These are the activations of a small neural network, seen along a few directions. Each row is one input.
In each table, some parts of the input vary, and every possible input appears once, in random order.
Descriptions start from the smaller parts, as in this example, which fits no table here: one of 6 places along a line, together with either a single point or one of 9 places around a ring or (one of 3 separate values, together with one of 5 places around a ring).
Shared parts are said once, and a part with two or three values counts as separate values.
In the rows, zero is written as 128.

Other details of the inputs vary at random and push rows far along two fixed directions, the same in every table; ignore that.

Table:
R1: [ 97 150  61 133 150 112 215 158  79 172 127  67 132 139]
R2: [ 53 169 130 158 135 147  78 119  81 146 117 184  92  91]
R3: [175 101 140 103 123 112 150 134 196 102 168  91 168 139]
R4: [198 107 134  88 113 124 146 160 232 119 145  81 132 169]
R5: [133 120 156 130 123 104 124 109 142 122 114 117 153 141]
R6: [118 153  80 168 154 105 188 134  75 153  66 110 115 175]
R7: [188  98 138  97  92 109 147 161 238 107 122  51 151 186]
R8: [221 102 126  85  99 105 128 153 232 146 115  64 153 175]
R9: [186  93 159  98 107  97 108 114 196 125 152  98 175 133]
R10: [183 100 164 104 107 148  63 122 165 111 150 155 144  92]
R11: [100 136 123 154 156 143 120  96  33 143 140 212  91 108]
R12: [132 138 114 148 136  98 163 127 120 151  88 106 116 175]
R13: [ 63 158  83 151 155 142 159 128  25 158 116 133 109  86]
R14: [132 139  64 156 178 124 218 143  76 153 134 123 116 160]
R15: [ 88 130 114 165 162 153 120  97  30 104 125 185 121  87]
R16: [ 92 161  96 137 133 129 158 159 154 144 133 105 118 144]
R17: [105 143 137 150 152 154  88 107  60 131 111 203  76 107]
R18: [108 123 172 139 114 170  59 113 115  74 111 181  99  91]
R19: [ 69 152 168 125 100 149  48 113 133 128 146 191  99  86]
R20: [133  95 187 111 113 166  48 110 142  55 175 179 142  66]
R21: [191 103 109 112 122  85 162 131 175 143 126  66 187 159]
R22: [ 83 153 155 134 108 162  38 128 130 117 125 179 112  69]
R23: [108 144 130 110 127 137 145 145 131 131 164 107 127  92]
R24: [116 149  93 157 155 116 205 146 111 127 102 106 106 179]
R25: [122 125 102 148 141 109 179 123 110 126  93  90 154 161]
R26: [170 120  93 132 146 101 171 128 122 175 126 104 138 164]
R27: [105 136  78 161 160 105 218 136  83 130  97  87 145 182]
R28: [159 112  89 134 142 132 157 133 113 144 126 116 135 141]
R29: [113 148  90 156 145  86 206 124  90 168  86 109 106 201]
R30: [ 60 169  63 168 149 137 157 142  73 163  94 125 106 134]
R31: [145 126 145  91  98 121 103 140 163 146 143  91 155  87]
R32: [180  86 183  84  90 103  89 105 206 112 172 122 169 126]
R33: [164 114 103 114 130 132 154 155 159 128 122  98 119 170]
R34: [ 51 164  99 158 140 159 116 146  84 128 123 157  97 109]
R35: [ 62 161 129 144 146 139 111 111  34 157 132 168 101  65]
R36: [105 120 192 127 112 128  82  90 122  95 135 177 131 110]
R37: [ 84 145 156 111 114 134  98 110  88 147 157 158 111  74]
R38: [170  98 175  93  96 169  44 128 188  87 137 153 116 100]
R39: [174 109 138 114 109  89 149 131 191 126 104  64 184 165]
R40: [114 116 212 118 113 164  60 110 160  45 159 179 133  77]
R41: [173 103  99 118 134 128 161 149 149 132 147 100 142 154]
R42: [153 108 194  93  96 150  44 109 170 106 150 185 100 109]
Description of these inputs: one of 6 places along a line, together with either one of 2 separate values or one of 5 places around a ring.
The inputs of R5 and R40 match in every part but the place on the line of 6. If R17 is changed in the same way as R5 into R40, which row does it become? -> R4
The inputs of R2 and R30 match in every part but the place on the line of 6. If R12 is changed in the same way as R2 into R30, which row does it become? -> R18
Change only the choice among 2 separate values in R22. List by row number the other rows that result. -> R31
List by row number the other rows that have the place on the line of 6 in common with R1. -> R7, R20, R27, R33, R34, R41
Change only the place on the line of 6 in R10. List by row number the other rows that result. -> R11, R14, R26, R28, R41

Table:
R43: [ 80 151 109 149 132 135 150 142 127 116 123 129 118 143]
R44: [ 88 146 186 134 109 145  65 113 150  92 129 176 115  90]
R45: [140 117 119 128 133 109 117 109 109 152 126 125 152 122]
R46: [159 103 154 100 108  96 120 107 184 139 161 110 163 137]
R47: [126 126  66 149 153 112 190 143  92 141 115  84 163 148]
R48: [106 117 159 125 123 145 109 124 111  85 161 146 138  92]
R49: [160 117 133 103 122 111 141 135 138 148 162 116 136 125]
R50: [124 120 185 120 118 128  91 100 144  93 154 156 154  87]
R51: [216  91 100 124 149 116 191 144 178 111 110  86 133 212]
R52: [152 110 129 108 115 102 133 106 132 155 131 104 151 133]
R53: [ 81 142  95 161 161 129 181 121  62 119 140 142 136 127]
R54: [159 123 100 165 169 133 162 116  63 124  98 182  89 175]
R55: [128 126  95 138 159 148 139 133  83 132 139 131 132  96]
R56: [125 139  78 153 161 128 152 128  48 168 126 148 124 111]
R57: [149 125 105 108 102  88 158 137 181 183  98  61 139 185]
R58: [134 122 118 124 136  86 168 114 109 162 136  99 143 154]
R59: [143 111 183 158 145 152  84  88  95  57  97 209 108 128]
R60: [ 95 140 141 140 121 144  59 114 108 135 108 173 105 102]
R61: [ 82 151 140 131 138 167 100 140 102 109 140 164  79  93]
R62: [133 119 133 114 140 143 133 127 138 114 173 134 136 101]
R63: [154 119 135 115 125  81 178 129 153 139 130  66 170 154]
R64: [153 116 154  93  88  93 118 139 219 153 130  74 139 170]
R65: [160 125 162  83  87 125  90 154 213 138 151 110 121 133]
R66: [ 97 152 148 137 122 116 128 132 129 125 107 121 117 133]
R67: [116 137 147 112 118 158  96 142 178 107 155 139 108 108]
R68: [107 147  95 144 145 157 121 150 110 136 115 130 103 111]
R69: [117 121 163 107  86 158  71 140 180  89 131 128 127 102]
R70: [122 139  89 139 149 127 163 120  49 168 128 145 116 113]
R71: [150  93 173 146 132 169  82 108 125  38 120 196 113 133]
R72: [175  97 153  80 113 126 128 145 195 112 178  85 152 114]
R73: [ 84 162  72 154 157 150 170 144  65 155 101 127  85 128]
R74: [123 136 115 133 145 126 144 119  90 147 158 161 122 111]
R75: [101 138 134 155 151 135 108 104  56 116 112 163 142  83]
R76: [ 92 164  85 148 142 139 147 136  62 175 100 151  85 130]
R77: [115 121 185 122 114 147  70  93 101  92 134 170 140  61]
R78: [ 70 161  69 174 155 140 156 148  64 135  88 128 112 138]
R79: [123 123  86 135 138 116 190 134  96 136 122  88 154 142]
R80: [145 139 120 109 109 115 136 150 190 160 140 109 123 156]
R81: [151 131 134 112 102 142  74 148 174 145 130 130 121 114]
R82: [ 99 150  98 144 134  97 167 125 129 175 109 113 118 178]
R83: [143 104 163  96 115 168  77 120 137  97 167 151 130  60]
R84: [ 83 135 175 125 105 164  68 137 142  76 143 162 106  92]
R85: [133 144 100 139 125  98 155 147 155 155  81  71 149 163]
R86: [139 142 103 125 112  89 180 144 166 162  82  51 146 176]
R87: [231  68 176  99 100 105 100 109 229  97 120 116 148 194]
What do these inputs look like to the network? -> one of 5 places around a ring, together with either a single point or (one of 2 separate values, together with one of 4 places along a line)
The inputs of R87 and R59 match in every part but the place on the ring of 5. If R46 is changed in the same way as R87 into R59, which row does it become? -> R50
The inputs of R83 and R70 match in every part but the place on the ring of 5. If R62 is changed in the same way as R83 into R70, which row does it become? -> R74
Change only the place on the line of 4 in R68. List by row number the other rows that result. -> R61, R67, R73

Table:
R88: [120 137  85 154 152  94 194 116  64 161  92 101 139 162]
R89: [100 138 126 145 127 149 124 137 117  96 123 153 112 132]
R90: [ 91 123 189 130 125 149  50  85  97  91 157 209 122  62]
R91: [160 126 148  84  84  92 136 146 221 159 134  50 163 142]
R92: [127 122 121 137 142 141 144 128  95 109 129 128 134 114]
R93: [158 114 127 118 117 128 132 145 182 106 127  95 152 144]
R94: [130 137  77 114 122 106 179 169 167 167 132  48 151 152]
R95: [134 109 167 111 120 149  94 121 151  88 174 148 142  90]
R96: [201 107 127 104 104 107 135 149 211 141 124  83 148 169]
R97: [ 79 162  52 158 174 131 170 134  51 190 108 129  96 134]
R98: [141 116 153 110 109 108 118 127 198 121 118  96 134 158]
R99: [118 142  72 164 172 123 187 121  29 161 100 145 106 144]
R100: [116 123 189 126 117 150  52 101 135  92 124 171 120  89]
R101: [107 147 122 150 136 145 126 130  83 129 112 177  84 140]
R102: [139 117 166 117 120 147  79 111 121 110 165 187 118  90]
What do these inputs look like to the network? -> one of 3 separate values, together with either a single point or one of 4 places along a line
The inputs of R100 and R93 match in every part but the choice among 3 separate values. If R98 is changed in the same way as R100 into R93, which row does it become? -> R89
Change only the choice among 3 separate values in R99. List by row number the other rows that result. -> R88, R92
List by row number the other rows that have the choice among 3 separate values in common with R96. -> R97, R99, R101, R102

Table:
R103: [107 145  74 159 152  64 220 123  87 188  78  75 131 212]
R104: [120 159  94 151 146  99 181 129  88 182  98 132 102 169]
R105: [ 81 135 120 164 166 152 153 123  39  88 135 177 103 119]
R106: [ 64 165 133 170 158 115 144  89  41 145  95 180  93 130]
R107: [130 103 180 111 127 175  61 112  98  80 162 193  93  70]
R108: [133 139  80  92 104  96 165 174 228 188 164  31 167 149]
R109: [192  99 115 103 115  86 164 139 166 157 144  83 159 173]
R110: [152 108 201 102  86 122  41 112 203 101 120 123 160  97]
R111: [177 110 130 107 127 105 194 147 193 111 148  72 157 173]
R112: [ 86 149 139  95 107 161  90 147 130 144 164 120 105  56]
R113: [179  96 181  92 107 141  75 121 223  93 186 150 146 114]
R114: [166  86 179  95  91 155  86 131 203  55 160 122 162 104]
R115: [ 99 130 100 153 163 168 142 112  20 120 118 174  91  96]
R116: [121 131 141  83  84  85 134 140 205 174 155  41 178 117]
R117: [ 80 136 104 171 176 155 124 109  35 116 145 208  97 114]
R118: [111 130 181  74  69 147  73 162 229  96 185  90 154  68]
R119: [103 144 132 153 138 161  65 127 122 108 117 180 113  98]
R120: [125 136 155  77  74 125  76 149 193 161 174 100 150  75]
R121: [ 92 144 125 141 145 154 118 129  61 128 107 167  70 124]
R122: [141 106 185 102  76 157  65 138 215  62 132 125 139 114]
R123: [185 102 157  97 113  75 161 108 191 136 145  78 174 163]
R124: [ 84 150 125 157 130 154  87 108  51 133 100 199  93 100]
R125: [122 113 189 131 128 145  52  86  98  85 138 181 150  58]
R126: [115 161  53 165 167  95 220 142 115 183 100 104 109 207]
R127: [129 126 175 127 130 148  78  98  87 110 159 214 107  75]
R128: [193 100 109 113 127 115 136 147 208 130 145  79 180 148]
R129: [105 155 112 151 145 121 186 142 119 123 106 119 105 169]
R130: [132 137  69 135 137 120 192 146 109 165  81  79 110 177]
R131: [140 145  71 141 151 116 186 156 109 166  77  74 115 164]
R132: [112 108 160 133 128 186  40 100 114  74 163 217 122  65]
R133: [114 133 114 152 168 167 121 120  37 114 121 169 100  77]
R134: [133 135  73 158 167 116 213 150  92 123 108  83 152 157]
R135: [ 62 157  91 180 156 161 113 115  54 127 102 195  90 121]
R136: [ 62 154 101 175 152 119 148  94  32 147  74 158 110 136]
R137: [121 136 176 130 109 160  26 118 118 108 119 195 113  66]
R138: [171 110 201  76  86 150  62 133 218 101 145 133 105 109]
R139: [127 125  84 149 162  70 218 110  71 166 110  89 150 188]
R140: [146 126  61 145 149 101 203 127  76 174 108 103 146 167]
R141: [212  97 131  80 117 105 175 144 205 140 150  62 142 164]
R142: [184  89 128 100 105  80 163 114 188 139 127  55 193 168]
R143: [ 86 155 111 163 144 129 124 120  43 155 104 180  85 135]
R144: [162 130  66 147 155  93 198 138  89 176 107  87 156 157]
R145: [ 98 127 170 135 118 169  32 117 140  91 149 207  94  98]
R146: [155 116 126 113 106 105 164 162 206 117 120  60 141 193]
R147: [153 120 160 113  99 138  96 155 210  83 118  96 149 126]
The inputs of R115 and R142 match in every part but one. If R112 is changed in the same way as R115 into R142, which row does it become? -> R116
What do these inputs look like to the network? -> one of 5 separate values, together with either a single point or (one of 2 separate values, together with one of 4 places along a line)
List by row number the other rows that have the choice among 5 separate values in common with R135. -> R108, R113, R117, R119, R126, R128, R132, R145
Change only the choice among 2 separate values in R136. List by row number the other rows that result. -> R142

Table:
R148: [103 127 151 105  91 136  76 130 176 136 138 119 125 112]
R149: [131 133 101 115 114 109 162 157 170 156 101  46 140 156]
R150: [106 117 201 162 127 148  46  86  99  56 122 219 106 102]
R151: [109 132  87 162 176 130 196 106  38 115 123 133 143 136]
R152: [142 125  88 137 161 128 140 121  62 156 130 148 111 117]
R153: [143 122 184  76  99 103 125 123 185 141 184 114 129 120]
R154: [146 132 101 100 109  87 162 155 222 179 144  42 169 163]
R155: [ 87 125 123 162 162 186 102 108  14  95 159 215  93  56]
R156: [137 125  84 149 159 142 193 154 109 121 119 126 105 177]
R157: [120 132 146  95  84 125  83 139 194 137 156 117 142 115]
R158: [159 123 151 120 133 160  80 130 142 109 128 178  95 133]
R159: [170  96 153 113 121 122 140 127 195  68 129 112 146 162]
R160: [ 45 182  98 177 174 155 140 129  24 140 107 168  93  82]
R161: [152  90 204 112 113 135  56  95 131  77 148 170 165  89]
R162: [133 131  80 159 167 101 184  96  33 174  85 143 132 147]
R163: [129 133 174 100  90 146  59 141 194 108 167 141 147  67]
R164: [122 157  71 137 135 104 200 167 119 166  92  54 133 157]
R165: [172 127  97 152 136  90 189 121 139 165  76  97 123 212]
R166: [127 123 139  98  79 127  98 147 185 133 124  91 135 129]
What do these inputs look like to the network? -> either a single point or one of 8 places around a ring or (one of 2 separate values, together with one of 5 places around a ring)
Change only the place on the ring of 5 in R162. List by row number the other rows that result. -> R151, R152, R155, R161
List by row number the other inputs of the same sort as R160. -> R148, R149, R154, R157, R163, R164, R166
